These are the activations of a small neural network, seen along a few directions. Each row is one input.
Each table varies a few parts of the input and shows all the possible inputs, shuffled.
Descriptions start from the smaller parts, as in this example, which fits no table here: one of 2 separate values, together with either a single point or one of 11 places along a line or (one of 6 places along a line, together with one of 8 places around a ring).
Shared parts are said once, and a part with two or three values counts as separate values.
(in the rows, 128 means zero)

Other details of the inputs shift rows strongly along two fixed directions, in all tables alike. That doesn't count.

A family of inputs:
row 1: [133 118 152 129 121 117 165 149 161 143 151 109 138 168]
row 2: [160 154 137 110 160 124 110 134 139 153  87 134 108 120]
row 3: [160 132 107  51 188  53 127 165  95 155 116  92  91  89]
row 4: [115 113 121 136 146  81 105 155  38  46 119 122 127 111]
row 5: [133 148 135 125 124 155 123 120 180 171 137 145 125 141]
row 6: [164 147 127 105 145 125 115 137 140 162 105 132 100 102]
row 7: [ 99 135 116 152 104 139  83 111  74  91 129 154 124  77]
row 8: [109 127  97 120 143 104  85 147  56  73 142 151 115  96]
row 9: [169 127 123 101 149 116 140 148 130 148 109 123 107 122]
row 10: [134 103  99 105 123 146 179 102 171 165 143 107 143 145]
row 11: [109 101 109 133 109 184 192  75 202 161 145 119 175 190]
row 12: [152 156 160 120 147 118 113 134 132 159  83 127 108 112]
row 13: [146 124 132 130 136 155 155 120 165 144 110 134 138 170]
row 14: [162 116 145 111 140  91 157 163 124 134 121  97 116 133]
row 15: [ 69 121 130 180  81 150 108 111 117  80 176 144 157 136]
row 16: [ 90 116 123 172  88 139 108 115  94  74 153 134 144 112]
row 17: [137 134 166 147 122 131 143 129 163 143 112 110 136 157]
row 18: [ 64 133 124 177  77 177  97  89 123 102 166 169 154 123]
Description of these inputs: one of 3 separate values, together with either a single point or one of 5 places around a ring.
The inputs of row 3 and row 11 match in every part but the choice among 3 separate values. If row 1 is changed in the same way as row 3 into row 11, which row does it become? -> row 4
Which other rows does row 18 become when the choice among 3 separate values takes its other values? List them by row number. -> row 7, row 12
Which other rows does row 7 become when the place on the ring of 5 takes its other values? List them by row number. -> row 6, row 9, row 14, row 16

A family of inputs:
row 19: [ 96 114 119 152 101 135 123 120 112  95 161 131 144 127]
row 20: [141 146 153 125 139 112 119 147 135 142 116 125 114 130]
row 21: [145 126 135 118 138 112 136 135 117 134 106 113 120 118]
row 22: [150 126 145 124 138 110 139 145 129 131 111 108 121 132]
row 23: [ 99 116 121 155 115 135 121 119  99  79 138 137 149 139]
row 24: [145 144 136 118 143 120 114 145 127 138 116 136 111 122]
row 25: [152 128 130 113 149 116 139 143 129 133 111 124 120 138]
row 26: [ 94 115 111 144 103 138 125 110 107 103 154 134 142 117]
row 27: [106 131 133 157 107 135 103 123 108  99 137 141 132 117]
row 28: [144 142 147 122 132 119 121 134 132 152 110 124 112 111]
row 29: [ 94 114 102 141 112 142 118 119 104  90 161 148 143 130]
row 30: [147 144 134 114 140 124 117 130 137 153 111 128 113 109]
row 31: [119 116 157 154  86 188 199  99 247 189 165 121 170 214]
row 32: [143 143 129 112 147 124 112 134 128 145 110 135 113 114]
row 33: [ 93 116  94 138 109 142 116 105 105  98 156 139 142 113]
row 34: [138 128 114 100 148 113 128 136 125 143 127 122 116 119]
row 35: [149 128 121 107 153 120 136 131 130 140 106 122 120 131]
row 36: [150 128 123 110 146 118 137 129 130 142 107 115 120 122]
Describe the family of inputs behind these rows. -> one of 3 separate values, together with one of 6 places around a ring
The inputs of row 26 and row 28 match in every part but the choice among 3 separate values. If row 31 is changed in the same way as row 26 into row 28, which row does it become? -> row 20
Which other rows does row 35 become when the choice among 3 separate values takes its other values? List them by row number. -> row 32, row 34
